These are the activations of a small neural network, seen along a few directions. Each row is one input.
In each table, some parts of the input vary, and every possible input appears once, in random order.
A made-up example of a description, with smaller parts first: one of 5 places around a ring, together with either a single point or one of 9 places around a ring or (one of 3 separate values, together with one of 6 places along a line).
Shared parts are said once, and a part with two or three values counts as separate values.
In the rows, 128 means zero.

Other details of the inputs vary at random and push rows far along two fixed directions, the same in every table; ignore that.

Rows:
row 1: [108 128 142 101  73 105 195 107 117 170 179]
row 2: [103 129 149 167 109  88 118  95 107 147 183]
row 3: [ 97 139 158 143  99  87 169 117  71 169 184]
row 4: [142  92 121 141 185 175  32 192 138  74 115]
row 5: [118 189 113 116  72  71 179  91 117 175 161]
row 6: [136  98 126  62 147 158 181 130 169 136  63]
row 7: [131 106 139 146 177 144  81 172 120 115 122]
row 8: [135  91 105 144 185 136  56 135 157  92  91]
row 9: [100 138 156  97  70  82 243  90 108 203 170]
row 10: [113 150 167 192 129  95 105 151  91 128 221]
row 11: [134 150 119 172 102 110 103 128 112 136 133]
row 12: [101 152 147 153  98  99 180 113  81 147 199]
row 13: [126 101  84  63 141 134 168  80 183 127  59]
row 14: [164 132  99 170 180 151  23 180 145  87  83]
row 15: [135  97 107  35 110 167 212 109 177 144  80]
row 16: [107 138 168 150 115  94 132 124  69 145 175]
row 17: [121 151 168 160 114  98 144 129 108 135 200]
row 18: [108 148 156 197 128  98 108 153  82 126 218]
row 19: [144 114 124 106 171 178 122 141 142  76  83]
row 20: [142 161 133 205 104  74  83 139  81 137 190]
row 21: [101 129 146 118  94  95 200 115 103 176 158]
row 22: [109 148 147 119  90 110 208  93  96 142 166]
row 23: [105 121 128 103  78 113 194 113 114 161 165]
row 24: [141 114 124  99 157 165 156 140 167 107  98]
row 25: [143 103 146 141 202 165  36 177 116  73  90]
row 26: [106 109 112  82  80 103 228  58 157 164 102]
row 27: [133  87  96  77 139 152 168  88 184 125  51]
row 28: [171 127  94 127 137 141 114 137 149 112  78]
row 29: [142 112 126 156 202 176  50 184 131  56 108]
row 30: [131  95 114  60 151 169 178 129 154 122  46]
row 31: [170 138 104 157 177 144  18 168 144  73  90]
row 32: [104 164 112  76  59 135 217  70 153 176  92]
row 33: [130 173 117 126  65  74 183  84 109 169 158]
row 34: [107 131 155 190 128 106  52 163  63 115 219]
row 35: [132 111 101  59 126 168 236 110 173 131  73]
row 36: [118 141 157 168 115 109  95 123  50 149 231]
row 37: [115 135 168 110  92  90 195 107 115 175 161]
row 38: [140  95 122 138 185 178  30 184 126  68 111]
row 39: [127 156 140 208  99 103  82 136  86 143 177]
row 40: [134 147 117 143 158 174  44 148 151 104  87]
row 41: [154 113 135 107 172 170 122 151 172  87  91]
row 42: [142 142 112 149 161 170  50 158 149 105  84]
row 43: [110 120 119 150 148  92  73 119 134 107 135]
row 44: [134  89 103  69 144 167 163  90 190 117  46]
row 45: [113 171 140 190 111 111  71 140  99 142 168]
row 46: [110 137 162 170 110 103  83 137  59 126 215]
row 47: [151  94 119  48 132 176 163 126 183 117  71]
row 48: [130 124 170 178 142 115  33 174 104 101 197]
row 49: [126 164 109 136  71  86 184  99 116 177 142]
row 50: [157 122  82  89 119 166 159 112 173 129  35]
row 51: [150 157  89  92 139 134 121 126 165 122  78]
row 52: [159 119 100 132 141 175  99 141 158 109  59]
row 53: [110 112 123 159 137  89  93 115 128 120 141]
row 54: [143 107 141  69 140 148 179 122 162 142  80]
Description of these inputs: one of 2 separate values, together with either one of 4 places along a line or one of 8 places along a line or (one of 3 separate values, together with one of 5 places along a line).
- The inputs of row 40 and row 32 match in every part but the choice among 2 separate values. If row 24 is changed in the same way as row 40 into row 32, which row does it become? => row 10
- The inputs of row 36 and row 46 match in every part but the choice among 2 separate values. If row 31 is changed in the same way as row 36 into row 46, which row does it become? => row 33
- Change only the choice among 3 separate values in row 6. List by row number the other rows that result. => row 15, row 24

Rows:
row 55: [105 110 150 155 122  81 100 101  78 184 212]
row 56: [155  96 120  19 155 178 240 132 214 109  33]
row 57: [107 151 154  71  65 122 243 102 126 166 140]
row 58: [127  99 145 157 184 176  46 188 116  66 110]
row 59: [139 142  81 123 125 137 125 109 159 114  79]
row 60: [138  77  89  42 161 149 221  88 221  96  25]
row 61: [104 141 159  93  73 125 224 103 101 191 187]
row 62: [106 151 130 180  83  65 115 108  88 137 199]
row 63: [153  95 137 148 217 161  79 191 150  52  92]
row 64: [117 133 167 203 156  46  86 125  96 159 227]
row 65: [120 118 140 117 142 158 125 156 134  76  83]
row 66: [132 166 109 126  70  85 190  56 117 224 154]
row 67: [138 107 121 147 160 124  13 180 165  62  66]
row 68: [123 172 162 162  77  93 128 154  83 149 210]
row 69: [115  73  86  29 128 177 204  82 205 103  15]
row 70: [171 136 105 158 180 191  48 176 135  81  73]
row 71: [137 125 117 107 110 149 148 154 140  89  76]
row 72: [129 189 125 172  83 103 163 118  70 174 189]
row 73: [124 129 179 189 153 126  38 174  53 143 251]
row 74: [132  80 110  45 132 186 205 115 143 127  66]
row 75: [120 101 139 141 177 132  21 168 164  62  67]
row 76: [112  94 139 139 159 127  58 142 141 112 113]
row 77: [137 168 122 241 140  95  24 122  71 143 218]
row 78: [126 164  99  99  63  86 212  67 140 202 115]
row 79: [126  76 118 150 192 152  23 145 127  77 127]
row 80: [145 186 126 113  68 127 216  91 103 214 174]
row 81: [134 194 127 111  57 112 219 103 107 200 171]
row 82: [108 113 130 147 152 123  70 133 139  72 111]
- Describe the family of inputs behind these rows. => one of 4 places along a line, together with either a single point or one of 6 places along a line
- The inputs of row 67 and row 71 match in every part but the place on the line of 4. If row 78 is changed in the same way as row 67 into row 71, which row does it become? => row 72
- Change only the place on the line of 6 in row 68. List by row number the other rows that result. => row 57, row 61, row 73, row 80, row 81

Rows:
row 83: [121 101 146 188 202 126  16 151 103  87 148]
row 84: [120 136 141  94 103 136 171 103 127 156 149]
row 85: [116 147 159 140 122  92 144 127 110 155 188]
row 86: [139  95 130 128 164 148  93 146 138 128 118]
row 87: [127 157  97 125  89 115 133  95 142 157 128]
row 88: [141 133  79  89 105 149 154  89 180 121  51]
row 89: [118 154 132 147 120 140 130 133  90 132 178]
row 90: [139 121 126  91 105 144 211  95 127 180 127]
row 91: [146 129 124 144 159 156 114 176 133  88 117]
row 92: [141 120 111  86 112 158 216 100 131 167 107]
row 93: [129 144  97  96  78 122 180  94 159 138  58]
row 94: [120  99 124  87 125 117 200 108 162 124 103]
row 95: [127 129 170 170 162 136  23 191 106  88 145]
row 96: [123  90 120 104 175 150 112 124 150 108  82]
row 97: [118 163 109 119  65  97 165 100 133 167 113]
row 98: [109 120 149 155 118  76 165 104 107 139 188]
row 99: [125 108 162 179 162 130  16 199 112  84 149]
row 100: [121 152 171 167 124 120  85 161  83 124 176]
row 101: [133 143 109  99  76  94 179  86  94 171 179]
row 102: [131 103 131  62 103 157 189 132 164 126  65]
row 103: [126 167 152 147 113 109 170 126  94 152 187]
row 104: [128 149 136 174 150 134 101 143  73 147 184]
row 105: [118 122 151 162 127 116  86 141 103 138 200]
row 106: [ 94 128 145 136 112  98 142  97  99 146 191]
row 107: [156  92  87  77 169 207 151 149 170  98  30]
row 108: [130 105 130 100 174 143 112 155 174  85  79]
row 109: [139 168 121 182 115  89 107 114 122 128 143]
row 110: [135 151 101 159 117 121  75 119 135 124 127]
row 111: [136 136 153 168 166 156  32 171 108  90 161]
row 112: [149 141 100 180 158 127  37 136 129 125 113]
row 113: [102 133 148 126 111  79 194  87 113 148 171]
row 114: [141 147 100 160 138 120  74 121 131 150 120]
row 115: [149 140  82  81 119 137 162 114 203 122  33]
row 116: [102 101 123  96  92 110 211  69 130 149 146]
row 117: [137 121 138 139 140 162  95 180 122  86 105]
row 118: [123  87 128 146 163 126 106 119 122 117 130]
row 119: [133 101 126  92 164 158 120 132 154 128  85]
row 120: [100 138 148 119 104  77 202  89 113 161 178]
row 121: [ 98 119 143 150 102  91 148  98  93 155 210]
row 122: [156 123  86 131 156 155  87 117 164 106  42]
row 123: [136 153 109 191 147 124   6 154 127 102 140]
row 124: [120 139 158 164 104 108 117 124  86 161 224]
row 125: [147 136 147 131 165 150 100 164 143  95 114]
row 126: [117 118 130  82 120 144 155 113 148 136 120]
row 127: [ 93 124 139 118 100  98 181  73 106 151 175]
row 128: [ 91 121 156 147  88  77 164 109  86 156 192]
row 129: [153 129 158 188 180 140  34 196 120  81 156]
row 130: [111 180 128 184  74  71 106 118  89 170 180]
row 131: [115  97 114  69 107 141 192  99 161 139 108]
row 132: [133 139 126 110 125 147 179 107 110 164 133]
row 133: [132 137 152 168 123 131  93 143  94 133 198]
row 134: [138 127 130 185 168 164  34 188 101  77 160]
row 135: [156  83 113  74 163 186 137 138 179 115  47]
row 136: [149 112 134  87 172 167 116 161 182  83  60]
row 137: [112  94 146 142 177 139  49 166 136  51  86]
row 138: [112  95 156 187 166 114  32 172 106  67 144]
row 139: [137 127 120  97 142 181 131 140 145  98  92]
row 140: [142 132  80  87 104 152 159  85 179 115  41]
row 141: [117 148 138  91  86 137 208 118 114 148 118]
row 142: [ 95 127 142  81  85 106 207 101 125 160 129]
row 143: [156  98  92  49 135 160 129 153 171  76  16]
row 144: [128 179 115 163  92  75 142 105 122 168 164]
row 145: [120  87 117 101 139 131 167 100 141 142 110]
row 146: [146 131 127 112 131 149 174 143 143 117 112]
row 147: [111 119 139  69 103 134 184 121 146 140  92]
row 148: [120 113 135 111 124 108 174 123 145 138 139]
row 149: [127 151 152 143 117 118 154 105  83 185 189]
row 150: [142 158 134 160 110  63 123 127  76 153 213]
row 151: [ 99 122 155 145  98  90 142 129  96 152 182]
row 152: [132 176 116 166  92  75 143 100 121 165 162]
row 153: [105  98 127  64 122 139 178 117 160 105  59]
row 154: [125 129 143  93  81 134 203 120 125 152 121]
row 155: [124 165 131 195  99  90  75 127  94 127 148]
row 156: [154  99 122  68 149 169 163 147 194  99  50]
row 157: [149 107 139 138 197 170  39 170 140  96 100]
row 158: [139 161 101 119  89  98 190  83 154 154 104]
row 159: [120 172 143 149 107 105 183 125  87 157 194]
row 160: [107 169 157 174 102 108 128 148  57 144 202]
row 161: [133 112 134  99 129 127 167 133 159 132 117]
row 162: [129 164 104 163 103  92 125  91 105 191 162]
row 163: [138  81 126 146 197 155  41 169 145  91 103]
row 164: [139 108 114 101 145 186 124 180 151  70  50]
row 165: [120 104 136 139 180 152  35 166 142  75 122]
row 166: [126 145 138 151 103 132 145 125  90 146 193]
row 167: [135 151 123 201 140 113   4 171 118  91 120]
row 168: [119 106 125  95 146 135 151 109 140 147 110]
row 169: [145 139  88 121 117 128 147  85 148 156  83]
row 170: [172  88  75  52 164 171 125 132 172  99  23]
- Describe the family of inputs behind these rows. => one of 4 separate values, together with either a single point or one of 5 places along a line or (one of 2 separate values, together with one of 8 places along a line)
- The inputs of row 93 and row 88 match in every part but the choice among 4 separate values. If row 151 is changed in the same way as row 93 into row 88, which row does it become? => row 131
- The inputs of row 138 and row 118 match in every part but the choice among 4 separate values. If row 99 is changed in the same way as row 138 into row 118, which row does it become? => row 86
- Change only the choice among 2 separate values in row 165. List by row number the other rows that result. => row 131
- Change only the place on the line of 8 in row 108. List by row number the other rows that result. => row 85, row 103, row 113, row 120, row 125, row 136, row 159
- Start at row 104 and move only the place on the line of 8, one step at a time. The first step leads to row 132. Which rows follow, in order? => row 149, row 157, row 119, row 168, row 96, row 83
- Change only the place on the line of 5 in row 169. List by row number the other rows that result. => row 112, row 114, row 122, row 162

Rows:
row 171: [139 132 114 142 146 139  79 148 156  85  81]
row 172: [122 119 136 146 148 122  71 146 134  90 133]
row 173: [148 118 118  52 125 178 197 134 171 129  66]
row 174: [137 149 123 187 144 124  61 137 105 124 160]
row 175: [109 134 140 111  79  93 195  81 104 201 187]
row 176: [106 124 148 114 100 107 223  84  87 187 185]
row 177: [136 136 112 105 114 110 184 105 155 144 107]
row 178: [110 142 128 117  81  98 200  69 100 189 193]
row 179: [117 127 136 171 144 118  64 140 103 104 173]
row 180: [137 128 115 166 156 130  82 145 124  90 126]
row 181: [137 127  94  80 104 154 175  99 150 148  62]
row 182: [111 127 175 182 150  90  92 151  83 137 205]
row 183: [125 138 147 180 145 101  61 137  98 138 202]
row 184: [132 158 139 193 127 100  56 142  83 156 180]
row 185: [139 121 112 124 146 152  69 159 157  81  49]
row 186: [120 160 156 118  80 103 203 117 100 180 190]
row 187: [111 107 119  88 102 136 177 101 135 136 112]
row 188: [161 111 103 124 184 159  79 156 175  83  61]
row 189: [133 141 111 130 111 114 177  93 119 158 148]
row 190: [132  95 123 122 161 162  72 148 141  97 103]
row 191: [147 120 110 117 157 155  64 164 169  89  41]
row 192: [119  86 119  60 138 164 206 115 158 110  61]
row 193: [138 140 150 164 147 149  79 169  93 114 176]
row 194: [127 127  95  81  96 148 179 102 148 135  58]
row 195: [120  89 129  60 134 151 205 119 167 109  57]
row 196: [115 159 128 136  73  71 214  78 105 177 179]
row 197: [118 124 168 173 152 102 104 140  81 150 203]
row 198: [133 147 111 104 101 116 175 101 156 152  99]
row 199: [129 122 136 143 155 121  67 149 141 103 135]
row 200: [119  95 115  55 110 149 182 111 177 115  56]
row 201: [139 124 142 123 150 162  95 181 141  76 102]
row 202: [123 149 157 179 131 130  85 166  75 115 200]
row 203: [128 164 122 141  89  94 172  87 111 190 170]
row 204: [119 121 153 163 143 108  59 153 113 122 168]
row 205: [144 119  96 129 162 169  75 151 166  69  52]
- Describe the family of inputs behind these rows. => one of 5 places around a ring, together with either a single point or one of 6 places along a line
- The inputs of row 203 and row 174 match in every part but the place on the ring of 5. If row 175 is changed in the same way as row 203 into row 174, which row does it become? => row 190
- Start at row 195 and move only the place on the line of 6, one step at a time. The first step leads to row 200. Which rows follow, in order? => row 172, row 196, row 171, row 185
- Change only the place on the line of 6 in row 182. List by row number the other rows that result. => row 177, row 191, row 198, row 199, row 204
